These are the activations of a small neural network, seen along a few directions. Each row is one input.
Each table varies a few parts of the input and shows all the possible inputs, shuffled.
Descriptions start from the smaller parts, as in this example, which fits no table here: one of 5 places around a ring, together with either a single point or one of 9 places around a ring or (one of 3 separate values, together with one of 4 places along a line).
Shared parts are said once, and a part with two or three values counts as separate values.
In the rows, 128 means zero.

Other details of the inputs vary at random and push rows far along two fixed directions, the same in every table; ignore that.

Rows:
x1: [126 130 131 125 149 114 135 134 120 117 138]
x2: [128 115 120 132 140 123 131 149 128 115 125]
x3: [144 121 120 119 140 124 132 137 125 114 122]
x4: [129 117 123 133 146 122 128 140 126 115 126]
x5: [135 116 123 129 148 120 124 140 124 119 131]
x6: [122 133 132 142 141 120 137 142 121 108 133]
x7: [119 120 189 117  76 161 112  80 189 155 155]
x8: [133 122 122 132 143 120 138 135 129 112 120]
x9: [123 132 133 135 144 119 134 136 114 109 142]
x10: [124 126 128 137 146 118 134 140 126 113 126]
x11: [100 169  71 165  81 116 117 120  80 221  98]
x12: [127 132 119 120 132 103 116 123 136 102 136]
x13: [138 126 123 117 132 130 132 138 120 104 112]
x14: [137 121 120 124 138 125 136 136 125 110 117]
x15: [139 121 122 128 145 119 133 135 128 116 125]
x16: [121 130 130 140 137 121 138 151 124 110 132]
x17: [126 105 183 123  80 186 133 103 177 159 134]
x18: [127 109 183 116  78 188 130 106 170 149 128]
x19: [144 127 122 113 134 129 128 139 120 108 116]
x20: [131 131 115 123 132 108 113 127 138 103 137]
x21: [124 133 112 125 133 112 117 126 140  99 134]
x22: [123 135 134 130 143 116 139 136 113 111 147]
x23: [130 117 125 126 151 120 124 134 120 118 133]
x24: [110 175  66 151  86 112 116  99  72 232 100]
x25: [134 123 123 125 149 120 133 130 125 115 127]
x26: [106 169  67 151  88 113 107 104  67 236 107]
x27: [142 134 125 105 140 127 130 135 120 111 119]
x28: [130 125 129 134 147 117 130 140 124 116 132]
x29: [140 124 121 116 144 124 132 132 123 114 123]
x30: [127 131 133 138 142 118 132 142 118 111 139]
x31: [114 116 194 133  93 179 125  89 170 173 150]
x32: [141 128 123 111 145 121 134 132 123 116 125]
x33: [113 117 174 125  81 180 113  91 196 149 154]
x34: [141 129 124 110 138 130 128 134 119 108 117]
x35: [131 119 120 130 136 122 140 144 130 112 119]
Description of these inputs: one of 5 places along a line, together with either a single point or one of 6 places along a line.
- Changing only the place on the line of 5 turns x2 into x26. The same change can be made to x17. Which row results? => x32
- A walk changes only the place on the line of 5. It starts at x27 and steps to x34. List the rest of the walk in order. => x19, x13, x18
- List by row number the other rows that have the place on the line of 5 in common with x30. => x3, x5, x15, x19, x20, x28
- List by row number the other rows that have the place on the line of 5 in common with x8. => x4, x6, x10, x13, x14, x21

Rows:
x36: [121 185  62 142  82 117 113 104  59 222  93]
x37: [140  96 216 108 125 171 137 100 176 125 161]
x38: [124  92 217 138 117 182 140 115 184 121 160]
x39: [132 130 114 133 147 116 142 165 112  88 120]
x40: [123 140 104 115 147  86 103 132 127  80 155]
x41: [133 120 103 124 141 116 144 160 119  87 112]
x42: [149 126 103 102 155 117 135 137 114  90 111]
x43: [115 139 103 142 146  80 122 135 142  79 142]
x44: [138  82 191 113  96 182 132 124 204 119 131]
x45: [136 123 121 119 179  95 138 142 109 113 142]
x46: [129 164  45 136  82 121  98 102  75 219  74]
x47: [121 120 117 151 177 107 138 157 113 105 141]
x48: [139 133 121 109 164 105 134 142 106  98 123]
x49: [ 92 142 176 160  35 197 117  79 150 247 126]
- Describe the family of inputs behind these rows. => one of 2 separate values, together with either a single point or one of 6 places along a line
- Changing only the choice among 2 separate values turns x40 into x43. The same change can be made to x48. Which row results? => x49
- Which other rows does x37 become when the place on the line of 6 takes its other values? List them by row number. => x36, x42, x45, x46, x48

Rows:
x50: [112 146 120 160 125 114 131 122 123 141 140]
x51: [125 134 110 141 118 156 137 145 114 139  96]
x52: [112 145 118 161 129 112 134 122 127 145 139]
x53: [121 129 104 133 123 119 108 118 128 143 130]
x54: [128 135 123 128 126 129 123 132 105 151 127]
x55: [130 116 150 126 176 111 153 155 129  89 142]
x56: [141 133 114 122 127 127 128 121 116 152 115]
x57: [114 134  99 134  90 138 135 149 126 128 116]
x58: [142 111 147 109 165 123 134 155 122  78 139]
x59: [125 123 106 144  96 120 128 145 133 137 107]
x60: [156 123 141  99 159 125 136 147 127  76 128]
x61: [134 121 112 126 131 130 122 123 110 154 123]
x62: [115 137 128 144 138 118 144 132 113 159 129]
x63: [144 106 143 113 172 120 136 154 128  83 139]
x64: [128 123 154 122 166 113 153 154 121  83 142]
x65: [141 128 109 117 124 126 137 107 116 148 110]
x66: [141 115 126 101 157 106 133 132 150  68 129]
x67: [122 134 126 135 131 125 132 130 106 154 128]
x68: [133 118 110 127 133 128 125 121 114 156 122]
x69: [126 120 142 126 159 111 130 145 133  62 150]
x70: [121 102 208 114  89 189 109  89 200 137 163]
x71: [145  96 138 131 162 138 145 162 138  77 103]
x72: [118 137 112 141 121 119 111 124 123 141 135]
x73: [145 144 116 112 117 132 131 115 108 141 112]
x74: [130 117 138 131 167 109 132 146 140  68 151]
x75: [121 127 121 138 139 123 134 130 114 161 128]
x76: [142 144 119 118 121 131 125 125 110 146 116]
x77: [131 113 135 134 172 108 132 147 145  71 151]
x78: [118 140 112 126 113 123 104 120 116 133 130]
x79: [135 128 116 124 127 131 122 124 107 150 123]
x80: [142 139 117 120 124 129 128 122 112 148 115]
x81: [134 134 119 120 121 134 119 126 101 145 123]
x82: [123 102 223 119 102 190 135 102 181 150 160]
x83: [128 128 113 145 120 150 136 142 114 142  93]
x84: [126 145 110 124 116 117 114 119 129 139 122]
x85: [117 141 114 138 117 120 109 124 119 138 135]
x86: [113 144 118 146 119 119 118 121 116 136 138]
x87: [119 133 109 144 125 118 111 124 128 145 135]
x88: [120 134 108 139 115 161 140 145 111 135  98]
x89: [125 151 112 111 107 120 116 113 122 130 116]
x90: [119 135 102 136  92 133 132 149 129 131 114]
x91: [124 136 105 126 122 113 118 115 136 145 120]
x92: [113 145 136 136 123 121 141 131  99 146 129]
x93: [141 116 128 109 163 107 127 141 153  71 134]
x94: [144 146 117 111 116 134 130 115 105 139 111]
x95: [124 151 114 119 111 120 110 121 123 134 122]
x96: [120 138 129 131 125 126 130 130 100 148 128]
x97: [131 116 139 117 159 113 121 148 137  62 148]
x98: [144 100 140 115 177 119 137 155 132  86 140]
x99: [122 129 104 140  94 127 131 147 131 134 111]
x100: [135 133 118 122 123 133 120 126 104 147 124]
x101: [143 132 111 116 122 128 134 110 113 146 111]
x102: [125 119 110 146  97 112 128 140 134 139 102]
x103: [127 121 115 134 137 125 127 129 115 160 125]
x104: [126 125 143 140 163 106 144 144 137  68 152]
x105: [122 127 147 135 155 108 142 142 130  63 151]
x106: [121 135 108 131 119 121 108 119 123 139 130]
x107: [114 135 111 152 131 115 122 122 129 148 137]
x108: [126 114 196 105  80 179 123  79 199 146 144]
x109: [144 139 114 115 119 130 134 112 110 143 111]
x110: [139 129 112 122 129 126 131 118 119 153 114]
x111: [117 109 222 127 107 180 146 104 178 152 159]
x112: [120 126 102 134 126 117 111 117 131 146 129]
x113: [124 135 103 118 117 112 125 106 134 140 115]
x114: [125 117 203 110  83 183 114  89 200 145 152]
x115: [131 116 118 150 121 136 133 136 117 146  86]
x116: [140 126 131  96 151 110 129 136 144  63 130]
x117: [118 130 107 144 129 116 114 123 132 149 133]
x118: [122 130 123 138 136 124 132 131 110 158 129]
x119: [112 118 210 142  96 172 135  95 184 131 168]
- Describe the family of inputs behind these rows. => one of 2 separate values, together with one of 5 places along a line, together with either a single point or one of 6 places along a line
- Changing only the place on the line of 5 turns x76 into x60. The same change can be made to x54. Which row results? => x58
- Which other rows does x71 become when the choice among 2 separate values takes its other values? List them by row number. => x59
- List by row number the other rows that have the place on the line of 5 and the choice among 2 separate values in common with x119. => x70, x85, x86, x90, x114, x116
- Which other rows does x88 become when the choice among 2 separate values takes its other values? List them by row number. => x57
- Which other rows does x81 become when the place on the line of 5 takes its other values? List them by row number. => x61, x68, x79, x100
- A walk changes only the place on the line of 5. It starts at x89 and steps to x116. List the rest of the walk in order. => x108, x66, x113
